Each row below holds a small network's activations on one input, seen along a few directions.
In each table, some parts of the input vary, and every possible input appears once, in random order.
A made-up example of a description, with smaller parts first: line(6) and (point or line(9) or (values(2) and ring(8))).
Shared parts are said once, and a part with two or three values counts as separate values.

Other details of the inputs shift rows strongly along two fixed directions, in all tables alike. That doesn't count.

Rows:
r1: [ -8  45  22 -10  50  16  43   2 -35 -20 -24  61]
r2: [  0 -30  -2 -53  44  56 -12  45  26  19  -9  15]
r3: [ 21  14  14   4   6  28 -28  11   8  12  12   3]
r4: [ 12   2 -29   2 -19  -4   3 -19   5 -18  -5  -6]
r5: [ -1  37 -16  20  -4 -44  59 -43 -33 -36 -30  15]
r6: [-18  48  29  30  18 -32  39 -21 -48 -18 -14  31]
r7: [-22 -23   4  15  -8 -36   1   3  -2   4   1 -16]
r8: [ 14  10  15  35 -23 -13 -33  -7   1   7  24 -17]
r9: [  7  -8 -31 -24  -6  39 -18   5  16   0  -5  -9]
r10: [ 15   0 -29 -43  17  65 -17  16  17   8 -14  -1]
r11: [  0 -32  -6 -56  45  60 -11  48  27  14 -10  21]
r12: [  5   5 -25   0 -16  12 -15  -6   3   5  -8 -29]
r13: [-10  11  10 -20  58 -18  72   2 -18 -26 -35  53]
r14: [-33   5  14   9  25 -50  59 -10 -33 -21 -26  26]
r15: [-17  20   8 -26   8 -10  67 -22 -30 -10 -20  29]
r16: [ -2  -8  36 -19  -7  32 -18  16   4  32  32   7]
r17: [ 39  16 -30 -40  28  69 -17  18  21  14 -24  -6]
r18: [ -4 -24   1   1   2 -20   5   6  13  -1   3  -4]
r19: [  7   3  14  39 -33 -27 -26 -14   1  -2  31 -13]
r20: [ 14  -7 -30  11 -36 -11 -14 -21  13  -9   7 -28]
r21: [-16 -32   1 -10   2  -1  -9  18  12  10   3  -7]
r22: [  3 -25  -1  -6   9  -5  -8  14  19   7   1  -9]
r23: [ -5   2   4 -28  57   0  57  12  -7 -22 -31  50]
r24: [  8   3 -25 -24   0  41 -13   6  10   7 -11 -11]
r25: [-17   6  18  52 -44 -45 -19 -21 -16  -2  29 -19]
r26: [ 23   2 -28  -1 -19  13 -20  -9  14   1  -4 -28]
r27: [ -6  21  19  33 -12 -15 -17  -6 -16   7  11  -8]
r28: [ 16  14  15  38 -22 -14 -34  -6   1  11  22 -21]
r29: [ -8  -8 -24  30 -53 -33 -18 -28  -2  -5  11 -46]
r30: [-33 -43  27  -7 -23 -38  23   1   0  14  25  -4]
r31: [ -4   1  14  19 -18   1 -31   1  -1   7  24  -6]
r32: [ 19   3   8   6  -4  23 -33   9  13   4  21   5]
r33: [ -3 -29  -1  21 -19 -39 -14   1  16   7  12 -29]
Description of these inputs: values(3) and (point or (values(2) and line(5))).
The inputs of r32 and r4 match in every part but the values(3) part. If r25 is changed in the same way as r32 into r4, which row does it become?
> r24
Change only the values(3) part in r22. List by row number the other rows that result.
> r8, r26
A walk changes only the line(5) part. It starts at r1 and steps to r31. List the rest of the walk in order.
> r25, r6, r27

Rows:
r34: [ -2 -62  -7   3 -43   6 -69  23  44  31  42 -52]
r35: [ -4  -5  10 -29  41  16  23  19   0   5 -16  24]
r36: [ 22 -42  -6 -58  28  83 -54  59  53  39  11  -5]
r37: [  5  36  -7 -16  43   3  57  -9 -24 -26 -41  41]
r38: [  7  -3   2  20 -22   1 -38   1   9  11  20 -23]
r39: [ -5 -22   2 -31  22  32 -10  28  16  15  -2   6]
r40: [-13  12  15 -21  51  -8  61   5 -21 -18 -28  51]
r41: [ 12  -4 -17 -29 -18  49 -25   4  15  18   8 -17]
r42: [ 26  -4 -20 -35  20  55 -21  19  25   8  -8   1]
r43: [-13  16  14  59 -32 -71  16 -34 -27 -20  10  -7]
r44: [ -9   9 -12  36 -25 -57  27 -33 -18 -26  -7 -10]
r45: [  7 -43 -29  22 -72  -3 -80  -3  39  19  40 -73]
r46: [-37  -8  18  23 -39 -61  34 -30 -26 -10  15  -3]
r47: [ -5  -4   7  58 -53 -60 -21 -29  -4 -11  31 -26]
r48: [-12  24  15  47 -16 -61  24 -31 -31 -19   1   3]
r49: [  1 -16 -18  31 -48 -38 -22 -21   8  -3  16 -41]
r50: [  9 -21   2 -48  42  56 -12  43  24  22  -8  14]
r51: [ -6  38  18   4   0  -2  29 -19 -31  -6  -2  22]
r52: [  9  34  13  -4  37  13  24   3 -17 -10 -19  35]
r53: [ 11  28   7 -20  43  45   2  18  -7   3 -17  27]
r54: [ -2  36  -7 -13  42   2  56 -10 -27 -23 -43  35]
What is each input in this table made of?
> values(3) and (point or line(6))
The inputs of r52 and r36 match in every part but the values(3) part. If r43 is changed in the same way as r52 into r36, which row does it become?
> r50
Change only the line(6) part in r49. List by row number the other rows that result.
> r37, r42, r44, r45, r54

Rows:
r55: [ 16  -7 -16 -45  23  48  -3  18  20   4 -12  12]
r56: [-16  11  -4  20  -9 -41  41 -28 -24 -22 -12   4]
r57: [ 19  -7 -15 -35  30  45  -8  25  20   4 -16  11]
r58: [ 11  -9  13 -30  38  40  -7  30  12  12  -3  20]
r59: [  8   2   1 -28  37  43  -7  27  11  14  -9  10]
r60: [-21  15  11  24   0 -47  39 -16 -32 -21 -10  15]
r61: [  7 -11   8 -35  31  49  -7  30  16  12   1  24]
r62: [ -7   2  -8  13  -9 -41  32 -18 -11 -19 -11   6]
r63: [ -3   3  -7  -2  -4 -23  30 -19  -6 -17  -8   5]
r64: [ -2 -56   1  21 -66 -15 -67   1  33  21  57 -48]
r65: [  4   1   0 -27  21  39   0  20   8  13  -4   9]
r66: [  7  -3   9 -34  24  37  -2  18  10  14  -1  13]
r67: [-17   3  14  11  -8 -35  27 -16 -18 -12   2  12]
r68: [  8 -12  10 -28  32  39 -14  32  14  11   0  19]
r69: [  3 -46 -20  23 -66 -15 -64  -4  32  22  38 -67]
r70: [  6 -11   8 -25  35  36 -14  30  17  11   0  19]
r71: [-17  12  19  19   3 -47  43 -17 -26 -12  -9  17]
r72: [  7  -7  12 -27  29  30   0  23  10  14  -2  19]
r73: [ 28  29  -6 -13  15  48 -17   9   2   8  -8   9]
r74: [-15   9   2  14   5 -22  12  -8 -15  -9 -10   2]
r75: [ -6   5  -5  14  -7 -45  38 -22 -14 -19 -12   5]
r76: [  6  -7  12 -22  37  28  -5  24  12   9  -1  18]
r77: [ -1 -46  -6  33 -67 -23 -68   3  28  23  48 -64]
r78: [ 19  -3 -14 -33  36  39  -3  21  21   4 -16   9]
r79: [ 27  30  -7 -10  22  50 -26  11   8   4  -8   8]
r80: [ -1  42   4  45 -23 -44  28 -42 -32 -25  -2   5]
r81: [  5  -7  11 -26  26  33   2  21  12  10   1  20]
r82: [ 12  -3 -14 -37  28  51  -8  23  12  13 -17   7]
r83: [  9   5   1 -29  33  46  -9  24   6  15 -16   6]
r84: [-16  11  -3  24  -3 -45  36 -23 -28 -25 -17   7]
r85: [-15  14   0  25  -1 -49  43 -26 -31 -25 -18   6]
r86: [-17  16   7  19  -5 -39  33 -21 -26  -9 -12   3]
r87: [  1 -46 -21  30 -61 -20 -69  -5  34  16  40 -70]
r88: [-14  13   5   3  -3 -18  24 -18 -19  -7  -7   3]
r89: [-16  12  21  23   6 -50  41 -16 -27 -17  -9  17]
r90: [-17  11  10  20  -6 -43  36 -17 -26 -10  -5   7]
r91: [-11   5  -9  15 -11 -41  38 -23 -12 -26 -10  10]
r92: [ 28  34  -4  -8  25  43 -16   6   3   3 -11   8]
r93: [  0 -48 -23  20 -69  -5 -69  -2  37  17  41 -63]
r94: [  4   2  -3 -29  23  42  -9  21   5  17 -13   6]
r95: [-20  17   8  22   0 -40  31 -18 -30 -18 -15   9]
r96: [-11   4  15  15  10 -31  21  -6 -11  -7  -3  10]
r97: [  6  -5   6 -23  33  34 -11  27  13  12  -5  14]
r98: [ 26  30  -7 -13  15  54 -16   7   4   4  -5  12]
r99: [-18  10   9  14 -10 -38  35 -22 -25 -13   0   7]
r100: [  5  -3  -1 -30  22  42  -8  27   9  17  -6   9]
r101: [-23  17   5  20  -7 -38  37 -23 -28 -19 -12  11]
r102: [ 29  28  -8 -26  18  64 -21   9   4   7  -5  12]
r103: [ 19  -5 -11 -30  28  34  -1  19  16   3 -15   7]
r104: [  2  41   4  37 -23 -38  25 -44 -32 -24   0   4]
r105: [ 29  29  -5 -10  18  51 -25  12   5   4  -8   8]
r106: [-16   9  -6  23   0 -42  29 -21 -22 -24 -14   4]
r107: [-14   6   4  13   5 -22  15  -3 -13  -9  -4   7]
r108: [ -4 -41 -11  26 -70 -13 -66  -3  30  23  43 -65]
r109: [-24  14   9  16  -9 -44  43 -24 -31 -20  -4  16]
r110: [ 10  -7   8 -31  34  45 -13  33  13  15  -7  16]
r111: [  2 -45 -20  17 -69 -11 -63  -9  32  18  42 -66]
r112: [ 31  32  -2 -10  21  48 -18   8   2   4 -10   7]
r113: [ -1 -47 -21  17 -71 -10 -66  -7  32  16  42 -63]
r114: [-16   9   2   1  -5 -14  17 -13 -17  -7  -6   4]
r115: [  7  -3   9 -29  25  38   0  22  12  14  -3  14]
r116: [-21  10   6  18  -9 -36  35 -16 -23 -16  -3  13]
r117: [-19   7  20  12   1 -44  43 -22 -25 -19   1  23]
r118: [  4   7  -1 -21  32  34  -7  18   6  12 -14   4]
r119: [-20   9  15  17  -2 -39  38 -15 -22 -17  -5  19]
r120: [  1 -58   0  24 -63 -14 -71   9  37  27  53 -51]
r121: [ -3   2  -8   4  -4 -24  31 -16  -4 -17  -9   6]
r122: [  8  -7   7 -31  26  39  -9  28  13  19  -5  13]
r123: [ 16 -17 -12  57 -90 -32 -76 -24  22  16  51 -72]
r124: [ -4   1 -11   9   4 -28  20 -10  -3 -19 -11   6]
What is each input in this table made of?
> values(2) and line(5) and (point or line(6))
The inputs of r95 and r94 match in every part but the line(5) part. If r84 is changed in the same way as r95 into r94, which row does it become?
> r82
The inputs of r64 and r120 match in every part but the line(5) part. If r109 is changed in the same way as r64 into r120, which row does it become?
> r100
Change only the line(5) part in r118. List by row number the other rows that result.
> r83, r86, r88, r108
Which other rows agree with r112 in the line(5) part and the values(2) part? List them by row number.
> r58, r77, r83, r85, r89, r103
Change only the values(2) part in r113. List by row number the other rows that result.
> r111
Change only the line(6) part in r65. List by row number the other rows that result.
> r56, r81, r108, r115, r121
Change only the values(2) part in r71. List by row number the other rows that result.
> r122
Which other rows agree with r91 in the line(5) part and the values(2) part? List them by row number.
> r61, r93, r98, r101, r116, r119
